These are the activations of a small neural network, seen along a few directions. Each row is one input.
In each table, some parts of the input vary, and every possible input appears once, in random order.
Descriptions start from the smaller parts, as in this example, which fits no table here: one of 4 places along a line, together with either a single point or one of 9 places around a ring or (one of 3 separate values, together with one of 5 places around a ring).
Shared parts are said once, and a part with two or three values counts as separate values.
In the rows, zero is written as 128.

Other details of the inputs shift rows strongly along three fixed directions, in all tables alike. That doesn't count.

Table:
row 1: [142 166 143 181 131  89  92 138 115 162 125]
row 2: [ 72  24  69 105 102 132 124 140 108 109 137]
row 3: [109  73 122 129  99  91 150 133 171 205 138]
row 4: [129 173 161 170 128 140  97 140 134 170 139]
row 5: [163 181 147  98 153 170 149 128 116  50  87]
row 6: [ 60  92 102 156  87 115 132 138 169 198 180]
row 7: [ 83 122 108 137 131 153  54 116  65  61 162]
row 8: [116 133 127 102 125 174  91 141  80  88 127]
row 9: [156 152 153 157 121 103  76 138 119 168 129]
row 10: [ 85 120 120 132 140 166  68 127  51  66 149]
row 11: [ 98  44  97 110 116 123 162 117 126  97 133]
row 12: [ 83 169 138 179 131 118  75 140  98 173 151]
row 13: [132  97 132  73 134 152 189  94 180  68 119]
row 14: [116 135 149 177 115 103  85 142  62 178 154]
row 15: [167 113 158 124 114  83 198 104 206 167 125]
row 16: [106  66  68  99 128 135 147 144 157  89 167]
row 17: [180 170 151  83 145 171 109 114 142  51 100]
row 18: [ 91 120 114 118 131 175  59 141  61  83 138]
row 19: [206 214 165 118 165 105 135 123 153 155 123]
row 20: [102  53  62 100 123 126 156 101 135  90 110]
row 21: [218 193 183 162 139 113 128 131 162 139  96]
row 22: [199 167 128 111 156 137 117 101 114  49  77]
row 23: [108 140  88 134 158 133  56 151  62  59 158]
row 24: [157 118 138 114 125  94 210 108 185 191  97]
row 25: [101  74 118 124  84  95 161 147 145 213 144]
row 26: [ 94 152 145 177 120 142  82 155  98 176 155]
row 27: [109 149 136 194 132  99  78 153  71 175 131]
row 28: [ 75  64  98 165  83  99 148 157 130 208 160]
row 29: [ 86 131  86 125 146 167  59 108  58  64 130]
row 30: [202 151 148 125 155 160 129 135 115  40  73]
row 31: [154 166 148 130 139 107  84 154 125 172 162]
row 32: [156  72 122  88 132 127 191  97 172  66 101]
row 33: [ 63  78  82  97 121 149 166 128 139  86 129]
row 34: [122 116 103  78 129 142 189 106 190  59 109]
row 35: [ 76 107 113 120 112 115 172 113 160 210 145]
row 36: [199 197 184 157 154  99 140 128 150 146  81]
row 37: [116 156 142 163 139  97  65 147  89 171 189]
row 38: [149 121 143 123 115  91 218 135 182 182 103]
row 39: [ 72  45  48 111 106 127 146 121  90 115 133]
row 40: [210 151 146 122 159 160 125 126 128  28  70]
row 41: [142 136 160 112 110 135 215 135 205 182 123]
row 42: [127 101 133  71 125 156 200 110 159  82 120]
row 43: [184 195 198 114 141 140 128 123 168 161 107]
row 44: [120 182 146 143 133 133 110 125  93 183 132]
row 45: [123 183 138 150 129 120  94 109 123 174 140]
Description of these inputs: one of 5 separate values, together with either a single point or (one of 2 separate values, together with one of 4 places along a line).
Q: Changing only the choice among 5 separate values turns row 17 into row 45. The same change can be made to row 2. Which row results?
A: row 24
Q: Change only the place on the line of 4 in row 28. List by row number the other rows that result.
A: row 21, row 30, row 40

Table:
row 46: [108 106 100  98 145 165  92 133  91  49 140]
row 47: [204 204 186 107 158 139 141 108 176  94  98]
row 48: [202 189 185 106 144 144 151 103 138 133  75]
row 49: [173 119 152 121 114 108 205 131 204 164 105]
row 50: [120 105 128 162 103  92 112 139 141 185 156]
row 51: [160 160 156 149 131 133 108 149 104 114 101]
row 52: [122 124 134 165 121 104 139 132 144 179 130]
row 53: [ 89  62  96  90 110 140 169 126 182 114 148]
row 54: [161 100 114 106 136 147 130 129 130  45 101]
row 55: [116 143 130 131 119 116 145 133 153 195 147]
row 56: [215 195 173 131 155 121 159 114 143 111  82]
row 57: [ 87 106  96 121 122 173  93 144  82  61 140]
row 58: [ 74 130 116 149 112 117 132 132 121 184 157]
row 59: [109  60  94  93 112 128 216 120 187  95 100]
row 60: [178 109 116  92 144 142 156 104 157  27  93]
row 61: [ 65  42  55 129 105 104 128 115 120 116 161]
row 62: [ 92 119  98 124 137 172 101 128  89  54 127]
row 63: [122 188 137 156 140 145  60 145  61 137 136]
row 64: [101 107 124 168 114  98 110 152 101 197 159]
row 65: [148 169 132 168 143 122  63 143  63 140 123]
row 66: [169 103 115  91 148 146 145 125 123  40 100]
row 67: [ 90 139 129 147 122 105 122 124 140 191 160]
row 68: [136 131 167 125 113 120 182 101 179 185 105]
row 69: [166 197 154 126 150 131  77 127 108 121 126]
row 70: [178 123 156 116 125  88 183 124 188 172 126]
row 71: [222 187 169 115 160 119 145 121 150 116  79]
row 72: [177 172 142 148 144 112  77 128  95 128 121]
row 73: [102  92 111 119 117 174  86 123  71  69 118]
row 74: [ 95 135 141 157 104 109  87 145 134 192 177]
row 75: [158 166 154 169 148 121  81 131 102 121 115]
row 76: [ 99 108  95 111 137 168  92 139  74  61 148]
row 77: [ 83 122 128 142 111 122 129 149 118 189 165]
row 78: [103 139 130 133 122 100 129 118 150 177 158]
row 79: [ 87 133 134 167 105 124  98 151 121 200 174]
row 80: [140 131 160 107 115 116 202  96 179 178 102]
row 81: [ 75 110  89 137 141 163  53 129  73  58 148]
row 82: [113  61  82  77 114 122 212 125 174 106  99]
row 83: [152 200 155 147 152 143  96 123  97 117 125]
row 84: [ 52  59  60 102 114 131 125 129 130 127 163]
row 85: [125 176 138 177 142 122  67 141  51 122 116]
row 86: [118 136 146 127 121 105 124 136 147 182 164]
row 87: [156 105 135  67 137 169 163 107 121  47  86]
row 88: [ 96  74  95  88 118 147 199 112 191 105 131]
row 89: [128 126 130 153 125  91 141 122 143 179 135]
row 90: [ 95 101 123 148 111 103 135 152 113 182 144]
Q: Describe the family of inputs behind these rows.
A: one of 5 places around a ring, together with either a single point or (one of 2 separate values, together with one of 4 places along a line)
Q: Changing only the place on the ring of 5 turns row 70 into row 61. The same change can be made to row 77. Which row results?
A: row 58
Q: Changing only the place on the ring of 5 turns row 59 into row 82. The same change can be made to row 75. Which row results?
A: row 71
Q: Change only the place on the ring of 5 in row 73. List by row number the other rows that result.
A: row 48, row 68, row 80, row 87
Q: List by row number the other rows that have the place on the ring of 5 in common with row 49.
A: row 50, row 51, row 53, row 54, row 57, row 73, row 74, row 79
Q: Start at row 84 and move only the place on the ring of 5, one step at a time. The first step leads to row 67. Which rows follow, in order?
A: row 81, row 53, row 46

Table:
row 91: [ 76  95 130 141  94 122 201 127 168 236 154]
row 92: [ 89 136 138 156  94 128 135 161 166 211 171]
row 93: [162 145 170  82 122 111 153 134 138 188 133]
row 94: [100 104  88 173 117  98  63 151 106 191 170]
row 95: [133 169 110  99 136 173 106 125  88  80 112]
row 96: [201 157 164 150 122 110 132 114 155 150  92]
row 97: [116  59 109 111 122 116 195 122 152 107  86]
row 98: [ 65  87 106 109 112 139 135  97 147 106 141]
row 99: [106  77  91 142 115 123  82 116 101  86 113]
row 100: [ 95 145 128 142 138 185  64 141  54  80 106]
row 101: [112 119 103  80 141 152 138 116 176  92 129]
row 102: [141 135  88 141 142 126  77 132  38  80 122]
row 103: [124 200 140 169 150 139  41 133  78 161 177]
row 104: [170 182 176 127 120 145 139 104 174 157 111]
row 105: [163 205 159 117 140 134 155 116 132 162 122]
row 106: [ 65 115 116 113 108  94 200 114 169 228 166]
row 107: [192 167 155 132 151 100 129 130 178 152 105]
row 108: [208 122 135 108 135 128 169  91 157  64  86]
row 109: [ 98 103 110 119 112 173 145 134 120 123 114]
row 110: [ 85  93 117 196 118  94 101 143  61 186 142]
row 111: [127 177 174 143 122 132 135 152 174 172 136]
row 112: [ 99  78  82 124 137 100 114 129 137 107 147]
row 113: [141 105 117 129 125 126 133 153 147  82 112]
row 114: [ 96  48 118  89 107 149 132 141  96 125 137]
row 115: [111 109 128 183 118  85  93 114  97 161 148]
row 116: [142  85  98 128 119 125 159 144 143  82 138]
row 117: [104  71  60 111 107 116 143 135 116 125 123]
row 118: [148 116 124 141 139 146 106 138  83  76  70]
row 119: [140  68  75 100 130 111 176 117 176 107 143]
row 120: [131  52 131  64 103 133 170 105 171 114 135]
row 121: [121 135 141  93 135 154 165 132 173  68 123]
row 122: [170 155 153 177 127 128 100 149  85 161  91]
row 123: [113 159 145 128 152 178  95 124  71  67  99]
row 124: [ 70 118  93 110 145 146  87 119 117  86 159]
row 125: [170 171 144  77 172 155 154 100 163  60 119]
row 126: [157 175 151 115 135 133 149 121 197 186 137]
row 127: [171 163 151 174 123 121  93 166 116 140 124]
row 128: [ 89  87  98 116 106 150 138  94 136 109 153]
row 129: [184 216 184  90 143 128 188 115 191 160  81]
row 130: [151 119 144 167 117 104 162 132 125 192 113]
row 131: [143 100 124 127 128 110 131 101 136  81 100]
row 132: [ 79  91  92 119 110 157 144 141 136  98 173]
row 133: [161 137 160 103 139 163  64 162  73  55 141]
row 134: [127 101  95  96 135 103 162 122 129  91  98]
row 135: [144 107 120 135 133 115 150 143 133  74 129]
row 136: [200 152 130  78 150 124 176 116 155  69  53]
row 137: [134 214 169 125 147 120 127 121 124 167 120]
row 138: [106 151 129 144 141 162  61 101  61  62 141]
row 139: [174 169 147 159 161  93  98 128 118 142 137]
row 140: [111  96 138 106 116 105 106 143 141 204 183]
row 141: [ 83 129 143 147 114 116 158 144 158 177 177]
row 142: [ 74  91 115 121 125 151 165 119 114 124 132]
row 143: [138 175 159 200 140 101  50 168  77 133 140]
row 144: [176 179 151 145 149  88 130 127  99 148 107]
row 145: [ 55 126 127 170 100 120  66 121 116 198 165]
Q: Changing only one part turns row 118 into row 99. The same change can be made to row 97. Which row results?
A: row 131
Q: Changing only one part turns row 141 into row 138. The same change can be made to row 132. Which row results?
A: row 128
Q: Describe the family of inputs behind these rows.
A: one of 5 separate values, together with either a single point or (one of 2 separate values, together with one of 5 places around a ring)
Q: List by row number the other rows that have the choice among 5 separate values in common with row 106.
A: row 93, row 95, row 102, row 105, row 117, row 129, row 134, row 136, row 137, row 144
Q: Change only the choice among 5 separate values in row 135. List by row number the other rows that result.
A: row 110, row 115, row 139, row 144
Q: Change only the choice among 2 separate values in row 119. List by row number the other rows that result.
A: row 103
Q: Change only the choice among 2 separate values in row 131. List by row number the other rows that result.
A: row 98

Table:
row 146: [ 87  71 128 179 102  78 134 141 156 223 153]
row 147: [128 142  99 104 150 160 111 116  92  49  94]
row 148: [170 127 154 143 119  89 146 129 158 208 127]
row 149: [ 43  73  82 107  96 126 163 107 131 143 152]
row 150: [171 150 160  85 139 181 177 115 158  54  78]
row 151: [145 139 127 117 138 179 118 135 104  53  97]
row 152: [177 144 161 129 120  67 211 104 213 196  97]
row 153: [156 167 161 162 137 108  80 151  80 168 138]
row 154: [172 195 159 172 158 111 103 126  97 150 113]
row 155: [157  87 126  92 112 127 233 126 208  97 101]
row 156: [ 85 154 130 187 126 130  24 156  87 159 187]
row 157: [ 82  93  77 110 124 145  67 137  92  81 179]
row 158: [143 126 117  87 146 163 114 132  94  55 103]
row 159: [ 38  51  48 111 114 116 136 115 152 121 182]
row 160: [166 201 191 134 139 140 103 128  99 163 119]
Q: Describe the family of inputs behind these rows.
A: one of 3 separate values, together with either a single point or one of 4 places along a line
Q: Changing only the choice among 3 separate values turns row 155 into row 154. The same change can be made to row 151. Which row results?
A: row 147
Q: List by row number the other rows that have the choice among 3 separate values in common with row 153.
A: row 148, row 157, row 158, row 160
